A small network was trained on made-up records. Each row is its average activation on records with the value named, seen along a few directions.
Related values have similar rows: they may be neighbours, one step apart, or belong to one group.

Other fields shift rows strongly along two fixed directions, in all tables alike. That doesn't count.

Field Mon:
l12: [  7  -7  -2  14 -34   4 -28 -15  14   6  22  -8 -14  -6 -22  29 -18]
l8: [  2  18  11   1  25   1  10  -2   6  12 -23 -17 -14  -4  23  -5   0]
l2: [-5 -6  7 -2  1 -5  8  0 -6  2 -8 -2 13 -6  6 -6  3]
l3: [ -8 -15   7   3  54  -3   6   4  -8   4 -22 -28 -16  17  10  11  17]
l10: [  0  10 -18  -4 -29   0 -11   9   6 -18  23  27   7  -8  -5  -4   2]
l7: [  6  16 -18 -28 -11   6  22   9 -21 -19  -9  38  18  12  -5 -28   1]
l9: [  5 -15   5   5 -40  -6 -16 -17  -8   8  21  -2   9  -7 -26  15 -15]
l1: [ -5  14  -1  -4   2   1  13   9   6   0  -1   8   7 -12  16 -27   3]
l5: [  8  14  -2  -3  23   6  -1   3   3   1  -4   1 -12  12   5 -13   6]
l6: [  0   0  12   1  36   7  18  -9  -6  12 -31 -21 -10  19   3   7   1]
l11: [  0  17 -13  -8 -25  -2   4  20   4 -18  11  31  20 -10   8 -26   4]
l4: [ -8 -45  11  25  -3 -11 -27 -11   9   8  22 -28  -9  -8 -13  45  -5]
Each value of Mon is a pair of two hidden parts, and every pair occurs once (6 first parts, 2 second parts).
- Changing only the second part turns l9 into l8. l2 has the same second part as l9; what does that change turn l2 into? => l1
- Changing only the second part turns l5 into l7. l12 has the same second part as l5; what does that change turn l12 into? => l6

Field Kip:
e6: [  0   1 -15  -1 -15   0 -21   7  10 -16  31  19  -4  -3  -6   7   4]
e9: [  1  33   5 -35   1   6  43   8 -33  -2 -37  26  34   1  16 -51   2]
e10: [ 12   0   8  -7   2   3  13 -13 -15   8 -13   1   5  18 -13   0 -10]
e8: [-14 -15   9  -2  61  -4  16  11 -16   4 -21 -15   3   8  20 -17  25]
e4: [ 10  -5 -24  -8 -48  -4   3  -8 -18 -18   9  32  11   6 -34   7 -13]
e3: [ -6 -48   2  14   0  -6 -23  -5   2  -1  17 -26  -8  12 -24  46  -1]
e12: [ -4  -1 -11   5 -12 -13 -12   9  19 -12  22   9   1 -13   9   0  11]
e1: [-10 -17  18   6  12  -9  18   2 -10   5 -18 -15  16  -2   9   4  -1]
e2: [  6 -10   3  18  25  11 -34 -10  23  13   4 -33 -45   4   0  36  -4]
e5: [ -2  19 -10   7 -52  -8 -15  13  12  -9  35  24  15 -30   2 -16  -5]
e7: [ -3  29  12  -3  29  11  14  -2  16  17 -19 -19 -17  -6  27 -17   0]
e11: [ 10  13   3   6  -4  13  -2 -14  10  11 -10  -3 -10   5  -6   1  -9]
Each value of Kip is a pair of two hidden parts, and every pair occurs once (6 first parts, 2 second parts).
- Changing only the second part turns e5 into e1. e7 has the same second part as e5; what does that change turn e7 into? => e9
- Changing only the second part turns e6 into e3. e11 has the same second part as e6; what does that change turn e11 into? => e10
